These are the activations of a small neural network, seen along a few directions. Each row is one input.
Each table varies a few parts of the input and shows all the possible inputs, shuffled.
Descriptions start from the smaller parts, as in this example, which fits no table here: one of 4 places along a line, together with either a single point or one of 9 places along a line or (one of 2 separate values, together with one of 8 places around a ring).
Shared parts are said once, and a part with two or three values counts as separate values.

Other details of the inputs vary at random and push rows far along two fixed directions, the same in every table; ignore that.

Rows:
R1: [-92 -12   8 -35   9  -9  16 -56 -12  84  18 -29  12   3  23 -45]
R2: [ 56  -6   0  22   8  23  20  -4 -16   9   9   1  23 -11  -1  19]
R3: [ 38  -2  -1  20 -14  -3   9  16 -13  -9  38  29  29   4 -17  19]
R4: [ 36  -4 -11  29   1   0  16   5 -14 -12  31  25  30   6  -9  27]
R5: [ 33  -2   0  23 -10   7  19  14 -17 -14  25  39  33   6 -15  15]
R6: [ 33   1  -7  25 -10   6  29  14 -15 -14  22  35  33  12 -10  18]
R7: [  27   30  -13    1    0    4  -63   45   43 -100  -93  -37  -84  -10
    3   28]
R8: [-118    5    8  -63   -5  -22  -76  -17   60  -26  -88  -55  -92   -5
   29  -24]
R9: [-97 -16  13 -30  -5  -2  21 -68   3  84  15 -24   7   5  20 -17]
R10: [-86 -12  25 -45   8 -13  21 -45   1  89  22 -13   4   7  11 -58]
R11: [ 60  -2   8   7  11  14  25  17 -15  11  22   8  13 -10 -25 -12]
R12: [ 37 -12  -7  24  -1   1   9   6 -14 -13  35  30  29  -5 -15  22]
R13: [-92 -14  12 -35   8  -8  10 -54 -13  85  19 -25  11  -1  20 -48]
R14: [ 33   0  -4  23  -9   6  25  13 -16 -15  24  35  34  11 -11  18]
R15: [  12   24  -26    5    2  -19  -59   51   41 -109  -70   -9  -62    9
    7   24]
R16: [ 34  -4   1  20 -10   7  17  14 -17 -15  27  40  33   3 -15  14]
R17: [ 38   1  -6  23 -13  -4  18  15 -13  -9  35  25  30  12 -13  23]
R18: [ 57 -14   4  17   6  24  12  -2 -16   9  13   5  23 -22  -7  14]
R19: [ 54  -1  -4  17  12  20  11   7 -29   7  21  -3  21 -18 -14  -2]
R20: [ 36   4  -6  27 -14  -5  20  17 -13  -7  33  26  28  10 -12  23]
R21: [ 36  -6  -7  29   0   1  10   6 -15 -10  32  29  29   1 -13  24]
R22: [  12   19  -11   -7  -10  -13  -62   59   37 -114  -72    6  -58    2
   -2    9]
R23: [ 34  -2 -11  33   0  -1  18   7 -14  -9  30  26  28   4  -8  27]
R24: [-108   22    8  -69   11  -34  -56    4   59  -19  -90  -54  -94   17
   31  -56]
R25: [ 49  -2   1  22   0  25  20  -7 -15   6  17  -2  17 -10 -15  31]
R26: [ 50  -6   5  20  -1  27  12  -6 -15   6  20   3  17 -18 -18  27]
R27: [ 58   9   4  16  12  13  35  17 -15  14  17   4  12  -2 -17  -7]
R28: [ 60   4   8  12  12  15  26  17 -16  13  20   7  13  -5 -22 -10]
R29: [-108  -15   15  -32  -18  -31    8  -46    3   69   36    7   19   21
   17  -28]
R30: [   9   30  -16    2  -10  -14  -52   60   37 -111  -77    3  -60   11
    5   15]
R31: [-97 -19  21 -32  -5  -1  11 -68   1  84  18 -19   7  -1  15 -20]
R32: [-91 -19  16 -28   2  -6  18 -63   1  89   7 -19  11   1  34 -28]
R33: [-110  -23   10  -28   -4  -26    5  -56    2   66   34    8   19   12
   20  -24]
R34: [ 57 -10   5  19   7  24  11  -2 -16  10  13   6  23 -19  -5  15]
R35: [ 35  21  -9  -5   8   4 -72  47  41 -96 -97 -31 -76 -14  12  14]
R36: [-112   10    0  -57    4  -25  -66  -14   60  -21 -101  -58  -87    6
   50  -31]
R37: [ 37   2  -9  25 -13  -4  21  16 -12  -8  33  24  29  13 -12  23]
R38: [-91 -20  12 -40   7  -8   9 -54 -12  83  21 -25  11  -7  18 -50]
R39: [ 37  37 -12 -12  14  -6 -49  66  44 -95 -91 -34 -85   4  -2 -10]
R40: [ 53   5  -9  24  12  18  22   8 -29   9  17  -6  19 -13  -9   2]
R41: [ 39  -6  -2  18 -15  -4  10  16 -13 -10  38  29  29   1 -19  17]
R42: [ 53   4 -12  21  13  19  23   7 -28   8  17  -8  21  -9  -9   2]
Each input here is: one of 6 places along a line, together with either one of 3 separate values or one of 4 places along a line.
The inputs of R39 and R28 match in every part but the place on the line of 6. If R42 is changed in the same way as R39 into R28, which row does it become? -> R13
The inputs of R3 and R29 match in every part but the place on the line of 6. If R33 is changed in the same way as R3 into R29, which row does it become? -> R21
Which other rows does R32 become when the place on the line of 4 takes its other values? List them by row number. -> R7, R27, R40
Which other rows does R20 become when the choice among 3 separate values takes its other values? List them by row number. -> R23, R30

Rows:
R43: [  35   12  -17   15  -10   -9  -54   47   29 -103  -48   10  -38   -1
   -2   38]
R44: [-45 -13   1  -3 -12 -11   4 -28   0  28  19   8  18   7  13   7]
R45: [ 78  -5  -8  39  -7   8  27  25 -30 -21  51  45  50   1 -29  28]
R46: [ 85   7  -7  26  14  27  -7  23 -12 -30 -10 -14  -7 -24 -16  22]
R47: [-65   2  -5 -20  -3 -18 -32 -13  29 -13 -39 -20 -35   8  26  -1]
R48: [-49   3   3 -19  -7 -22  -1  -1   8  11   2   4  -6  15   6 -24]
R49: [-61  13  -2 -29   1 -25 -20   6  25 -11 -36 -17 -39  15  16 -30]
R50: [ 84  12  -6  20  13  21   6  39 -11 -33 -12   0  -4 -14 -18   2]
R51: [-51   5   2 -34   9  -8 -29  -5  20  -2 -45 -33 -40  -2  20 -31]
R52: [-37  -5   5 -17   8   3  -9 -23   2  24 -15 -20 -10  -8  16 -16]
R53: [ 56  14 -16  27  -5   1 -24  42   4 -71 -19  12 -12   0 -10  32]
R54: [-26 -15  12  -9   2  17   6 -45  -2  48   3 -25   2 -17   8   7]
R55: [ 92   9  -3  35   6  13  46  33 -27  -4  40  30  37   7 -29   8]
R56: [ 81   1  -8  29   9  27  -5  20  -8 -35 -15  -3   0 -22  -7  31]
R57: [-48  -1   4 -29   8  -2 -37 -21  25   4 -46 -45 -46 -13  22 -10]
R58: [-25 -16   3   9  -1   2  44 -42 -28  69  57  15  53   6   3  -1]
R59: [-46   6   3 -35  11  -6 -32  -8  20   4 -42 -45 -46  -7  15 -30]
R60: [-34 -23   7   8 -11  -6  34 -38 -26  57  68  35  59   8  -2   2]
R61: [-37   1  10 -17  -6 -19  20  -3  -1  32  23  13  12  20   0 -30]
R62: [  1 -11  19 -11  13  12  53 -30 -28  92  52  -4  36  -3 -11 -38]
R63: [ 63  10  -9  24  -5  -3  -1  48  -5 -56   9  33   7   4 -23  15]
R64: [-36 -29  10  10 -20   2  34 -50 -19  58  63  35  58   5  -1  22]
R65: [  4 -17  20  -2  11  15  71 -35 -40 103  68  14  61   1 -10 -37]
R66: [-51  -6   1  -8  -9  -3  -5 -29  14  13 -10  -7  -6   5  17  14]
R67: [ 37  17 -15  18 -14   2 -49  41  30 -96 -55   0 -42  -2  -2  47]
R68: [ 84   2   1  32  -4   4  37  37 -25 -16  51  50  44   8 -34  11]
R69: [-38   7   7 -33  12  -5 -16  -5  15  17 -30 -37 -38  -6   8 -38]
R70: [-55  -2   6 -26   0   3 -33 -24  27  -3 -52 -33 -40  -9  24   0]
R71: [-63   9  -5 -27   0 -23 -26  -1  24 -14 -35 -20 -36  14  19 -21]
R72: [ 66  11 -14  27  -5   3  -3  41  -8 -52   4  19   7   2 -17  23]
Describe the family of inputs behind these rows. -> one of 5 places along a line, together with one of 6 places along a line
The inputs of R44 and R57 match in every part but the place on the line of 5. If R67 is changed in the same way as R44 into R57, which row does it become? -> R54
Which other rows does R59 become when the place on the line of 5 takes its other values? List them by row number. -> R45, R51, R71, R72
Which other rows does R62 become when the place on the line of 5 takes its other values? List them by row number. -> R55, R61, R65, R68
